These are the activations of a small neural network, seen along a few directions. Each row is one input.
In each table, some parts of the input vary, and every possible input appears once, in random order.
A made-up example of a description, with smaller parts first: one of 4 places along a line, together with either a single point or one of 11 places along a line or (one of 3 separate values, together with one of 8 places around a ring).
Shared parts are said once, and a part with two or three values counts as separate values.

Other details of the inputs shift rows strongly along two fixed directions, in all tables alike. That doesn't count.

A family of inputs:
R1: [-34  15 -21 -14 -23 -70 -11 -11 -13 -49  27]
R2: [-40 -28  38  41 -15  75  33  28  12  49 -25]
R3: [ 14  42 -15  24  19 -53 -23  67  -4  -4  23]
R4: [  9  11  22 -64 -33   2  -9 -34 -44 -43  -7]
R5: [-7 20 -6  0  1 22 -7 28 12 16 -4]
R6: [25 22 31 11 -2 -5 -4  9  7 23  7]
R7: [-43 -36 -24 -31  -9 -13  17 -93 -10 -14  -1]
R8: [ 60   8  12   2  59 -37 -41  57  -2 -38  36]
R9: [-15 -34  13  57  29  60  37 -22  37  64 -33]
R10: [ 32 -15   9  49  30  35  -5  -5  35  52 -29]
R11: [  4 -28 -27 -39 -29 -31  28 -61  -5 -19  12]
R12: [  2  -7  41 -34 -45  48  12 -35 -12  31 -32]
R13: [-29  32 -23 -24 -21 -57  29 -28 -24 -32  -5]
R14: [-19  14 -19 -58 -38 -21   3 -15 -46 -17 -17]
R15: [ 17  38  14 -40  -9 -50 -11 -29 -34 -53  19]
R16: [ 10  -1  -5 -51   6  -9   9 -88 -32  -6  -7]
R17: [ 41  42 -24  12  24 -23 -64  79   2 -34  10]
R18: [  3  -4 -14  18  32   5   3 -11   2  30 -10]
R19: [ -4  -4 -17  21  57 -38  -1  68  -5 -22  33]
R20: [  1 -25   9  48  30  28  34  29  47  50 -19]
R21: [  3 -19 -22  26  40 -51 -38  64  20 -28  39]
R22: [ 26  -3 -15  28 -15 -12 -61  79 -18 -31  32]
R23: [ 32 -27  46  21  17  48  23  -4  46  70 -17]
R24: [-15 -15  23  48 -10  53   9  51  16  39 -31]
R25: [ 41  31  14  -1  34   7 -60  59  -4 -44  35]
R26: [-43  -9  38  51  -5  44  55   5  31  58  -9]
R27: [-58 -27  10 -12 -45  54  26 -55  31  18 -16]
R28: [ -1  23   3 -74 -30  11   5 -57 -25 -19  -2]
R29: [  6  33 -31  25  34 -19 -46  94  -5 -37  25]
R30: [ 16  22  11  16 -20 -11  12  -7  19  24 -24]
R31: [-40   3  -1  10   7  34  14  23   1   0   4]
R32: [ 30  14 -32 -44   3 -67   3 -19 -14 -34 -11]
R33: [-14  -5 -18 -60 -13 -27  49 -60  -6   9 -16]
R34: [ 17 -45   0  61  15  43  -4 -10  32  42   7]
R35: [ 23  -7  30  35 -21  49 -13  43  25  48 -44]
R36: [-47 -16 -22 -24  12  -3  45 -81 -35  -7  -7]
R37: [-34 -28  15  13 -31  26 -19  21   9   4  -6]
R38: [   8  -10   14  -44    4    9   22 -106  -24  -17  -12]
R39: [ 22  12 -14  36 -11 -36 -27  41   4 -19  41]
R40: [ -1  12 -43 -40 -33 -20 -23 -13 -25 -60  34]
Each input here is: one of 5 places along a line, together with either one of 2 separate values or one of 6 places along a line.
Q: Changing only the place on the line of 5 turns R7 into R1. The same change can be made to R16. Which row results?
A: R6
Q: Changing only the place on the line of 5 turns R11 into R39. The same change can be made to R20. Which row results?
A: R13
Q: List by row number the other rows that have the place on the line of 5 in common with R29.
A: R5, R17, R25, R27, R28, R31, R40
Q: A walk changes only the place on the line of 6. It starts at R2 and steps to R24. List the rest of the walk in order.
A: R14, R35, R12, R4

A family of inputs:
R41: [ 56  -7  23  39  35   1 -46  70   3   4  23]
R42: [-47  -3  35  20 -32  53  51 -39  16  47 -32]
R43: [ 11 -12  35  -1 -34  66  11 -51  35  45 -36]
R44: [ 37  40  26  34  12 -10 -38  77  24   6  12]
R45: [  1 -33  21  60   8  42 -29  72  36  18  30]
R46: [ 26  31 -37 -48  -8 -69 -15   4 -52 -42   1]
R47: [ -9  19 -23 -31   1 -35 -31 -14 -52 -66  37]
R48: [ 29 -34  12  85  69  16 -13  48  52  36  30]
R49: [  4  11 -17 -63  15 -34 -16 -16 -47 -67  28]
R50: [-46 -33   6   7 -56  54  53 -31  30  47 -33]
R51: [-64 -19  11 -31 -70  14  64 -61   5  14 -27]
R52: [ 14  34 -13 -51 -11 -79  -6   0 -51 -47   2]
R53: [ 10 -10  11  91  64  -8   4  67  55  50  15]
R54: [  2  16 -64 -15  35 -88   0  -8 -23 -42  25]
R55: [-43 -49  14   4 -46  65  31 -43  28  41 -30]
R56: [ 34  10  23 -10 -10  13 -25  -5   8 -11  16]
R57: [-49   0  -4 -26 -50  35  56 -86 -13  21 -36]
R58: [-15  19 -39 -31   0 -36 -36 -16 -52 -60  15]
R59: [ 26  -9   2 -10   0  -2 -17  -6 -15   4 -16]
R60: [ -29  -38  -15  -20   -3    7   57 -113   14   23  -28]
R61: [-13  17  13 -18  10  -4  19  12  -4  -3  -8]
R62: [ 50  35   2  36  14  -1 -46  81  22   9  11]
R63: [ -1  14 -34 -64  17 -38 -22 -16 -48 -63   7]
R64: [16  1 12 44 38 40 -6 74 30 38 -8]
Q: Changing only one part turns R59 into R52. The same change can be made to R58. Which row results?
A: R42
Q: What do these inputs look like to the network?
A: one of 4 places along a line, together with either a single point or one of 5 places along a line
Q: Which other rows does R41 become when the place on the line of 5 takes its other values? List them by row number.
A: R45, R47, R49, R56
